These are the activations of a small neural network, seen along a few directions. Each row is one input.
In each table, some parts of the input vary, and every possible input appears once, in random order.
A made-up example of a description, with smaller parts first: one of 4 places along a line, together with either a single point or one of 11 places around a ring or (one of 3 separate values, together with one of 8 places around a ring).
Shared parts are said once, and a part with two or three values counts as separate values.
In the rows, zero is written as 128.

Other details of the inputs shift rows strongly along two fixed directions, in all tables alike. That doesn't count.

A family of inputs:
x1: [189 173 147 169  66 124 114 183  80 146  78]
x2: [120  97 109 150 127 158 149 111 104  65 195]
x3: [142 139 152 122 209 101 169  80 221 147  59]
x4: [ 99 101 102 114 119 160 128 131 113 103 219]
x5: [ 82  96 110 131 171 140 162  97 147  81 149]
x6: [149 162 130 144  57 139 123 183  71 137  71]
x7: [114  91 115 120 124 152 113 138 103 109 189]
x8: [161 168 140 142  55  98  72 182  82 178 101]
x9: [163 149 142 165 104 113 111 130 124 148  64]
x10: [154 139 141 147 162 101 129  89 165 149  67]
x11: [109  92 123  86 178 148 151 117 152 112 184]
x12: [112 116 103 149 118 158 156 111 113  72 205]
x13: [ 95 127  97 130 107 152 149 116 105  93 160]
x14: [157 160 140 136  56 121  68 177  85 165 122]
x15: [147 182 126 166  55 119  98 172  75 158  70]
x16: [117  94 112  85 131 150 137 139  92  92 214]
x17: [104 109 110 107 109 137 121 130 116 107 198]
x18: [112  93 116  86 121 152 138 142 103  88 206]
x19: [110 157 131 142 151 104 144 106 180 153  60]
x20: [137 116 116 126 123 159 155 125 100  82 173]
x21: [168 148 145 144  65  99  65 183  70 170  92]
x22: [168 170 126 171  53 127 106 154  83 142 100]
x23: [120 142 136 122 161 120 160 119 167 135  67]
x24: [109  86 108 120 118 149 117 139 106 108 190]
x25: [111 130 130 134 161 112 139  98 162 138  67]
x26: [107 112 101 145 108 163 158 111 121  69 194]
x27: [155 160 130 137  63 108  77 177  76 167 124]
x28: [103 112 108 130 152 146 165  78 160  89 170]
x29: [113  89 107 121 123 149 118 138 101 110 190]
x30: [106 108 102 119 116 148 125 136 114 118 199]
x31: [114  91 107  97 126 164 143 149  99  97 209]
x32: [110 157 129 136 150 104 142 100 175 157  59]
x33: [119  95 123  84 122 163 128 142  99  90 212]
x34: [125 152 166 135 150 111 134  94 176 176  82]
x35: [133 150 141 135 208  89 148  60 217 159  76]
x36: [155 149 153 141 167 105 150 118 174 144  68]
x37: [119 132 137 114 154 100 115 113 181 166 114]
x38: [104 100 146  98 161 161 174  95 144 103 170]
x39: [147 154 123 161  60 128 101 165  64 139  74]
x40: [ 92 100 101 139 125 158 150 121  96  70 177]
x41: [144 129 149 111 173  88  95 109 160 172  94]
x42: [127 116 142 110 167  94 109 110 166 155 107]
x43: [101 109 103 111 124 168 163 131  89  73 176]
x44: [127 171 133 163 104 106 122 148 131 155  61]
x45: [177 160 151 124  64 105  84 198  71 171  91]
x46: [ 95 108 107 121 124 166 170 141 101  67 172]
x47: [145 130 147  87 174 104 120 121 157 159 114]
x48: [105  89 125  82 168 140 149 115 157 108 180]
x49: [134 124 140 101 167 111 130 132 171 165 105]
x50: [153 167 133 153  68 133 123 188  70 136  82]
x51: [130 119 148 114 166 109 101 114 169 158 108]
x52: [168 149 135 180  59 130 103 164  83 129  88]
x53: [109  99 139 133 110 163 137 115  98 101 174]
x54: [116  95 115 131 172 142 153  78 143  83 169]
x55: [115 121 109 154 113 150 151 120 120  81 180]
x56: [126 144 132 113 163 118 156 111 156 141  69]
x57: [173 151 152 143  61 113  54 184  75 172  93]
x58: [183 162 136 152  64 135 119 168  75 135  90]
x59: [128 119 149 100 224  71 116  78 203 178  85]
x60: [148 139 142 126 161 120 156 104 170 135  82]
x61: [ 94  97  96 114 112 157 130 133 117 102 218]
x62: [139 128 142 156 167 106 137 100 169 130  87]
x63: [156 135 140 146  61 118  71 183  81 160 106]
x64: [133 129 162  83 218  96 131  97 221 174  82]
x65: [ 89  97 100 137 114 163 152 123 102  68 167]
x66: [111 132 138 125 218  90 144  69 200 155  52]
x67: [ 93 103 119  97 162 140 130  99 167 113 193]
x68: [103 153 136 133 208  89 156  75 216 159  64]
x69: [160 161 133 135  60 114  70 176  76 166 125]
Description of these inputs: one of 3 separate values, together with either a single point or one of 10 places around a ring or (one of 2 separate values, together with one of 6 places around a ring).
Changing only the choice among 3 separate values turns x27 into x16. The same change can be made to x44. Which row results?
> x46
Start at x47 and move only the place on the ring of 10, one step at a time. The first step leads to x16. Which rows follow, in order?
> x45, x18, x48, x49, x31, x11, x64, x33
Start at x32 and move only the place on the ring of 6, one step at a time. The first step leads to x13. Which rows follow, in order?
> x15, x68, x44, x19
Change only the choice among 3 separate values in x67. List by row number the other rows that result.
> x51, x64
Change only the choice among 2 separate values in x15. List by row number the other rows that result.
> x35

A family of inputs:
x70: [119 137 132 177  53 130  64 154  95 161 124]
x71: [115 109  86 150  86 131  77 154  64 100 184]
x72: [184 124 181 145 108 113  90 154 151 185  86]
x73: [155 165 169 179 150 101 144 129 166 142  46]
x74: [162 156 123 186 116 155 145 143 100 134  77]
x75: [114 140 123 108 193 123 155  63 203 114  78]
x76: [145 158 137 152  89 128 114 145 119 111  85]
x77: [ 77 100 151  91 157 150 141 116 138 137 131]
x78: [111 116 100 134  80 145 161 124  91  83 142]
x79: [175 170 147  93  72 137 122 198  87 159 119]
x80: [131 133 133 101 128 113 102 172  77 148  87]
x81: [172 192 145 137 104  87  90 118 141 195 106]
x82: [125 176 135  96 102 127 131 174 106 167 106]
x83: [169 136 131 140 117  94  67 118  90 149 127]
x84: [191 164 158 120 143  91 122 148 189 190  96]
x85: [ 97 101 109 146 178 181 201  86 129  43 195]
x86: [124 134 119 141 176 105 176  70 162 138  79]
x87: [126 174 110 149  87 109  97 149 132 166 133]
x88: [ 72 102 135 121 189 108 127  93 210 162 102]
x89: [ 89  74 127 116 149 157 125  50 139  94 236]
x90: [156  96 123  86 103 152 114 183  43  95 169]
x91: [ 61 108  78  97 149 145 163 123 158  94 221]
x92: [129 120  93 141  62 187 132 153  82  74 142]
x93: [122  97 177  74 205 128 147  92 196 159 100]
x94: [ 93 102 109 108 219  79 121 104 191 146  97]
x95: [ 85 109 124 131 128 145 177 101 114  36 200]
x96: [177  88 119 126  97 141 100 179  69  94 194]
x97: [108 104 108 138 145 123 179  90 146 108 120]
What do these inputs look like to the network?
> either one of 10 places around a ring or (one of 3 separate values, together with one of 6 places around a ring)
What sort of input is x73?
> one of 10 places around a ring
Change only the choice among 3 separate values in x90. List by row number the other rows that result.
> x79, x93

A family of inputs:
x98: [127 146 113 157  83 145 135 139 105  95 155]
x99: [116 143 156 114 165  87 113 119 189 196  56]
x100: [152 128 104 147  53 134  91 174  45 106 188]
x101: [179 157 146 117 121  97 110 164 117 168  76]
x102: [140 109 138  92 206 100 144  99 174 132 122]
x103: [157 156 153 130 167 104 153 102 184 160  33]
x104: [135 165 136 157  70 123 109 160  65 146  72]
x105: [ 89 103 137 101 179 116 132  93 185 148 120]
x106: [176 154 141 168  58 112  56 168  78 167 100]
x107: [127 138  99 125  58 148 109 190  48 117 159]
x108: [154 113 147 118 141 127 108 130 125 137 119]
x109: [140 154 123 157 112 123 135 110 142 133  98]
x110: [143 153 154 169 171  90 126  97 190 171  58]
x111: [124 145 150 156 177  93 131 111 178 168  35]
x112: [ 74  99  93 113 155 160 178  91 140  63 175]
x113: [143 133 133 115  53 164 115 196  60 122 170]
x114: [186 156 140 181  15 149 102 215  26 129  95]
x115: [ 98 113 105 138 102 166 151 105  80  67 215]
x116: [106  85 109 113 161 170 186  93 136  60 189]
x117: [137 146 161 131 158  84 102  99 198 197  74]
x118: [129 118 127 125 144 106  99 129 126 141 106]
x119: [156 144 149 137 177  71  92  97 184 182  71]
x120: [133 132 100 128  58 136 102 188  45 112 155]
x121: [113 126 110 145 118 138 143 125 118 110 112]
x122: [162 149 145 161  59 119  67 159  94 166 107]
x123: [127 120 111 122 118 114 109 149  96 123 133]
x124: [120 130 124 156 126 121 133 133 124 131  88]
x125: [ 67  94 109  85 171 146 155 105 159 104 188]
x126: [115 118 120 132  66 153 108 153  89 116 202]
x127: [ 76  94  89 116 152 162 179  86 138  64 171]
x128: [ 94 112 107  98 169 140 150  95 167 110 203]
x129: [ 94 110 100 127 150 155 172  78 153  70 193]
x130: [132 118 120  92 145 143 149 137 120 112 168]
x131: [161 143 168 123 106 116 101 156 129 179  79]
x132: [125 127 120 108 192  93 136  86 186 140 138]
x133: [115 111 129 129 104 136  99 139 107 131 129]
x134: [108  73 135  93 174 155 147  91 153  95 186]
x135: [ 96 135 122 123 183 114 161  94 186 119  90]
x136: [148 169 147 137  98 103  95 152 140 187  94]
x137: [139 146 112 128 105 125 116 145 110 137 157]
x138: [167 165 154 148  69 132 118 166  63 143  81]
x139: [124 116 117 120 120 166 168 124 111  76 163]
x140: [ 97  93 104 143 157 154 165  82 147  70 198]
x141: [127 129 111 157 108 141 140 113 123 105 147]
x142: [121 119 118 121 123 163 167 134 114  70 167]
x143: [102 131 115 103 139 131 131 138 135 137 138]
x144: [155 145 169 147 180 101 141 115 180 167  40]
x145: [142 138 134 103 114 143 131 163 111 136 143]
x146: [128 117 149 103 127 139 130 141 133 139 145]
x147: [135 132 149 126 179  85  95 105 175 182  49]
x148: [121  78 125  91 191 137 144  94 148  90 182]
Changing only one part turns x142 into x98. The same change can be made to x114. Which row results?
> x140
What do these inputs look like to the network?
> one of 3 separate values, together with either a single point or one of 6 places along a line or one of 10 places around a ring
Start at x111 and move only the place on the line of 6, one step at a time. The first step leads to x124. Which rows follow, in order?
> x121, x127, x112, x135
Change only the choice among 3 separate values in x139. List by row number the other rows that result.
> x112, x129

A family of inputs:
x149: [139 127 135 123 110 117 110 142 124 146 118]
x150: [141 170 147 166 114  98 111 137 134 170  17]
x151: [ 91  90 115  85 215 122 158  63 191 113 165]
x152: [110 123 122 123 174 135 169  73 181 101 160]
x153: [149 138 139 133 102 129  97 155 115 155 115]
x154: [119 104 127 130 183 129 160  72 164  96 143]
x155: [136 149  98 165  28 162 124 184  47  99 170]
x156: [137 138 148 125 147  99 115 135 153 163 102]
x157: [134 129 121 127  89 140 103 161  75 122 156]
x158: [126 120 135 116 150 130 120 119 152 140 136]
x159: [135 139 140 118 153 103 110 126 146 160  98]
x160: [123 125 128 112 157 118 123 117 139 136 133]
x161: [143 141 142 132 119 110 110 151 124 156 114]
x162: [106 106 131 105 186 119 145 100 172 125 158]
x163: [150 152 141 125 131  95 101 133 140 177  72]
x164: [123 108 120 118  95 142 117 145 100 111 170]
x165: [159 176 157 113 134 108 142 154 151 163  33]
x166: [163 165 159 153 132 102 120 110 155 161  62]
x167: [143 140 130 125 104 115 100 147 108 152 109]
x168: [142 132 137 126  99 116 104 149 118 151 113]
x169: [ 91  85 122  91 205 142 152  76 189 107 185]
x170: [122 114  98 160  64 165 131 164  54  66 164]
x171: [ 98 130 107 135 147 133 157 101 159 120 131]
x172: [113 148 126 160  75 139 124 147  86 123 108]
x173: [116  90  92 145 106 174 150 129  82  48 200]
x174: [119  90 111 117 108 187 174 141  68  67 196]
What do these inputs look like to the network?
> either one of 2 separate values or one of 9 places around a ring or (one of 3 separate values, together with one of 5 places around a ring)
Which other rows belong to the same alternative as x165? List them by row number.
> x174
Change only the choice among 3 separate values in x168. List by row number the other rows that result.
> x149, x164

A family of inputs:
x175: [140 146 127 131  93 148 148 147 107 117 114]
x176: [137 153 158 156 172  89 127  84 188 171  46]
x177: [143 168 149 146 151  95 134 100 188 167  48]
x178: [165 150 146 120 130  84  83 143 134 185  78]
x179: [ 87  62 109  75 194 156 166  92 155  72 199]
x180: [150 154 137 148 118 110 110 141 149 164  98]
x181: [136 151 126 148 117 130 140 125 132 121 118]
x182: [ 88  71 112  71 236 120 150  46 204 105 194]
x183: [149 153 163  99 186  96 139 129 195 183  50]
x184: [158 150 146 114 142  97 103 138 142 174 107]
x185: [131 119 128 153 111 130 100 129 117 130 136]
x186: [ 94  73 120  97 130 177 150 131  95  73 216]
x187: [ 99  90 106 103 189 149 185  82 152  70 165]
x188: [160 144 142 124 117  98  93 152 112 165 114]
x189: [ 71 106  98 101 107 157 137 154  95  99 177]
x190: [157 146 125 123  54 141  94 186  63 137 168]
x191: [159 146 151 128 116  99  75 141 117 180  91]
x192: [153 133 115 170  35 143  90 192  43 115 162]
x193: [105 156  98 169  40 140 108 167  61 116 126]
x194: [100  99 108 120 115 179 175 114 100  61 199]
x195: [ 47  95 103  72 229 110 152  52 212 127 177]
x196: [144 141 166 114 185  77 100  95 190 202  69]
x197: [114 167 123 142 115 109 131 141 130 161  50]
x198: [111 103 110  93 106 159 127 130 105  97 226]
x199: [145 128 111 145  68 155 129 160  62  96 132]
x200: [144 146 170 110 166  96 127 125 181 184  51]
x201: [141 131 130 114  58 161 120 192  69 117 149]
x202: [ 94  99 106  96 186 165 202  84 160  67 188]
x203: [ 94  78 102 120 177 138 141  78 168  90 190]
x204: [144 147 148 138 188  84 123 101 205 178  71]
x205: [148 135 123 161  25 172 118 187  20 100 147]
x206: [156 149 120 149  60 157 136 182  53 105 131]
x207: [148 147 152 120 119 102  96 131 139 177 108]
x208: [139 134 110 162  70 142 118 150  70  94 140]
x209: [112 107  99 148  98 162 149 128  79  57 203]
x210: [103  97 112 109 187 146 189  88 149  74 166]
x211: [139 147 126 152 121 127 137 126 124 119 119]
x212: [150 122 131 134  37 165  93 206  23 111 148]
x213: [ 97  83 120  77 199 153 177 106 160  84 191]
x214: [153 157 141 172  92 117 101 136 105 144  74]
x215: [139 118 134 107 131 128 124 155 114 128 115]
x216: [153 143 163 110 181  86 128 135 173 177  47]
x217: [ 77  68 111 119 183 152 153  68 166  83 218]
x218: [144 152 143 150 175  82 125  84 192 164  37]
x219: [132 140 123 164  59 152 124 142  79 102 148]
x220: [144 151 139 146 111 111 107 135 152 166  95]
x221: [154 152 147 146 125 118 125 132 122 151  54]
x222: [108 156 121 154 112  96  96 137 147 177  77]
x223: [145 150 148 157 112 105 102 128 151 172  87]
x224: [100  85 104 123 168 136 140  92 155  91 186]
Changing only one part turns x183 into x190. The same change can be made to x186. Which row results?
> x196
What do these inputs look like to the network?
> one of 5 places around a ring, together with either a single point or one of 9 places around a ring
Which other rows agree with x224 in the place on the ring of 5? List them by row number.
> x180, x185, x192, x203, x204, x217, x220, x222, x223
Which other rows agree with x197 in the place on the ring of 5? List them by row number.
> x175, x187, x194, x199, x202, x205, x206, x210, x221
